A small network was shown many inputs. Here are its activations along a few directions, one row for each input.
In each table, some parts of the input vary, and every possible input appears once, in random order.
Descriptions start from the smaller parts, as in this example, which fits no table here: one of 2 separate values, together with either a single point or one of 9 places along a line or (one of 6 places along a line, together with one of 8 places around a ring).
Shared parts are said once, and a part with two or three values counts as separate values.
In the rows, 128 means zero.

Table:
x1: [119 131  96 122 155 128 147 134  91 135  86 124  74 103]
x2: [163  91 110 128 106 135 142 105 133 121 124 148 123 141]
x3: [150  98 127 125  90 136 134  93 125 137 125 156 141 150]
x4: [124 127 152 119 101 154 113 183 140 146 145 102 125 129]
x5: [111 140 136 144  95 100 152 106 156 125 131 150 146 114]
x6: [107 132 127 139 130 107 133 188 133 130 118 116 110 109]
x7: [149  90 124 114 123 138 117 175  97 131 112 117 108 139]
x8: [137 139 167 119  89 151 111 154 156 138 137 112 137 140]
x9: [153  96 116 115 113 126 131 119 167 128 139 108 121  86]
x10: [153  82 100 100 134 139 129 155 119 130 111 130  97 128]
x11: [ 97 155 166 141 105 120 118 157 148 128 118 140 131 134]
x12: [159 111 127 120 100 131 152 112 166 118 147 117 139 106]
x13: [148 117 143 122  86 132 145 103 161 137 150 125 155 120]
x14: [140 148  81  98 223 124  75  88 110  97 214 128 192 196]
x15: [147 129 165 129  94 153 131 123 160 138 147 130 156 125]
x16: [104 162 165 142 117 138 121 121  86 132  93 138 104 142]
x17: [133 139 114 145 122 117 161  80 103 123 107 142  99 114]
x18: [119 198  76 118 242 105  93  67  94 109 163 115 195 173]
x19: [127 152 113 108 231 124 106  92 163 107 220  85 203 186]
x20: [114 117 108 142 125  96 137 123 163 118 117 131 114  81]
x21: [122  99 144 119 111 157 102 171  91 133 114 127 120 150]
x22: [108 121 106 121 141 104 144 165 150 125 112 125 105  92]
x23: [121 149 134 142 107 117 153  69  96 140 110 154 115 124]
x24: [128 126 100 144 138 117 140  90 105 136  92 132  80  96]
x25: [136 111 163 119  97 150  98 140 111 130 109 142 131 164]
x26: [150 101 117  95 128 134 137 160 154 135 136 102 111  97]
x27: [147 105 156 130 100 153 119 111 120 136 120 159 148 152]
x28: [ 85 144 147 145 118 129 121 188 133 133 123 130 119 123]
x29: [159  77  98 124 120 132 122 115 134 131 114 139 105 122]
x30: [113 139 119 142 144 129 137 154  72 133  91 110  83 115]
x31: [110 150 163 152 110 120 139 126 153 129 129 155 147 119]
x32: [148 113 135 112 113 132 125 184 137 144 141  89 117 113]
x33: [101 182  91 131 237  93  98 102 161  99 186 109 215 170]
x34: [ 87 149 142 146 131 149 125 151  66 132  95 123  93 128]
x35: [121 132 119 144 111 100 159 115 161 106 127 141 132 101]
x36: [116 157 162 151 120 137 140  90  91 139 106 157 116 127]
Q: What do these inputs look like to the network?
A: one of 4 separate values, together with either a single point or one of 8 places around a ring
Q: Changing only the choice among 4 separate values turns x18 into x14. The same change can be made to x36. Which row results?
A: x27
Q: Which other rows does x30 become when the place on the ring of 8 takes its other values? List them by row number.
A: x1, x16, x17, x23, x24, x34, x36
Q: Which other rows does x21 become when the choice among 4 separate values takes its other values? List them by row number.
A: x4, x28, x34
Q: Which other rows agree with x8 in the choice among 4 separate values? List them by row number.
A: x4, x9, x12, x13, x15, x19, x26, x32
Q: Which other rows does x5 become when the place on the ring of 8 takes its other values? List them by row number.
A: x6, x11, x20, x22, x28, x31, x35

Table:
x37: [105 184  70 137 222  74 132  72 141  86 183 138 202 162]
x38: [138  97 165 147  47 145 181  98 129 148  51 172  60  59]
x39: [114 149  89 119 231  99  83 115 169 105 181 108 188 145]
x40: [135 183 121 121 195 125 116  48  98 114 198 122 211 198]
x41: [ 99 101 102 148 137 133 108 151  10 129  25 182  44 150]
x42: [104 126 203 162  17 143 146 157 143 146  83 158  97 115]
x43: [ 72 181 146 145 142 142 146 211  32 157  59  78  23  79]
x44: [119 111 192 123  25 149 111 210 146 158 106 152 123 121]
x45: [126 185  96 133 207  92 134  53 113 103 193 136 204 183]
x46: [151  80 169 122  57 153 129 232 150 139 110 113 118 120]
x47: [163  72  97 120  66 120 160 117 136 136 103 116  87  62]
x48: [156  57 131  97  79 142 158 206 158 138 127 104  93 115]
x49: [135 142 109 103 224 126  66 116 167 114 187  97 184 162]
x50: [147 171 127 107 189 152  87  76 120 119 197 106 201 193]
x51: [162  55 106 116  80 144 152 156 145 132 135 116  81  89]
x52: [104 117 190 173  18 140 174 113 133 152  66 175  78  84]
x53: [144 148 124  97 204 150  71  95 145 118 188  93 190 181]
x54: [158 108 123 136  59 119 170 106 130 146  58 145  54  61]
x55: [ 99 166  72 125 233  83 108 100 169  92 181 121 193 152]
Q: What do these inputs look like to the network?
A: either one of 2 separate values or one of 8 places around a ring or one of 9 places around a ring
Q: Which other rows belong to the same alternative as x49? List them by row number.
A: x37, x39, x40, x45, x50, x53, x55

Table:
x56: [ 71 174 120 172 146  92 130  98  83 112  82 184 121 140]
x57: [102 176  98 135 190 114 150 131  84 133 110  84  82  89]
x58: [170 111  88 118 145 111 146  95 131 120 145 137 159 137]
x59: [131 115 110 123 176 147  92 112 102 129 139 135 131 143]
x60: [139  97 169 143  48 145 146 144 120 147  83 134  80  96]
x61: [152 131  97 110 130 103 117  79 156 114 157 126 160 108]
x62: [123  80 124 111  83 123 139 220 154 139  95 133  79  87]
x63: [132 139 120 115 170 144  92 136 106 128 121 121 142 169]
x64: [123 152 145 110 148 133  99 155 113 127 160 104 153 179]
x65: [142 102 101 115 159 137 134  97 114 112 153 129 125 163]
x66: [142 125 183 137  33 162 163 110 105 162  81 155  84 102]
x67: [135  82 144 144  62 139 137 179 138 136  85 124  79  93]
x68: [134 138 121 128 143 112 130  93 189 117 164 122 164 126]
x69: [115 156 156 125 135 139 112 153 143 113 181 114 181 151]
x70: [109 142 143 136 151 120 132 117 183 129 165 117 181 138]
Q: What do these inputs look like to the network?
A: either one of 2 separate values or one of 4 places along a line or one of 9 places around a ring
Q: Which other rows belong to the same alternative as x65? List them by row number.
A: x58, x59, x61, x63, x64, x68, x69, x70

Table:
x71: [136 125 178 137  34 127 156 139 164 133 144 159 164 137]
x72: [129  84 154 115  93 153 122 232 146 133 151  97 120 135]
x73: [113 110  79 130 146 109 134 178  62 127  61 130  58 109]
x74: [137 186  86 111 233 123 124  61  84 113 198  91 182 179]
x75: [ 87 159 150 129 159 141 114 200 105 142  98  97  87 113]
x76: [129 136 143 103 182 152  40 139 137 117 176 128 206 214]
x77: [179  85 156 130  49 144 163  69 177 142 110 149 118  95]
x78: [108 129 119 164 112 122 157  64  58 127  63 193  77 124]
x79: [176  67 108  94  90 143 134 162 160 146 123  92  83  71]
x80: [128 136  58 127 206  66 135  68 209  89 187 130 191 116]
x81: [ 87 191 176 167 102 127 128  96 106 139  98 141 122 115]
Q: What do these inputs look like to the network?
A: either one of 3 separate values or (one of 2 separate values, together with one of 4 places along a line)
Q: Which other rows belong to the same alternative as x72? List them by row number.
A: x71, x73, x75, x77, x78, x79, x81

Table:
x82: [136 124 117 114 145 131 121 143 131 126 141 114 131 131]
x83: [133 126 120 116 148 126 116 143 151 123 162 105 153 135]
x84: [119 139 140 135 126 136 120 120 104 130 120 136 123 140]
x85: [124 143 140 127 139 128 115 126 143 120 157 128 167 156]
x86: [151  83 165 125  39 146 145 162 166 144 113 134 107  99]
x87: [124 140 137 127 133 133 116 121 120 129 137 134 148 148]
x88: [138 129 114 125 137 119 132  99 138 123 136 130 138 128]
x89: [135 124 114 134 131 121 140 103 119 125 120 135 123 122]
x90: [135 131 118 125 147 119 126  99 159 119 154 129 157 129]
x91: [118 133 118 140 122 117 150 112 111 129 106 142 103 109]
x92: [128 115 117 121 142 133 125 146 116 129 120 121 111 129]
x93: [116 125 118 131 132 124 127 156 109 131 101 124  96 112]
x94: [107 150 147 144 122 132 132 132  99 135  99 134 108 126]
Q: What do these inputs look like to the network?
A: either a single point or (one of 3 separate values, together with one of 4 places along a line)
Q: Which other rows does x82 become when the choice among 3 separate values takes its other values? List them by row number.
A: x87, x88
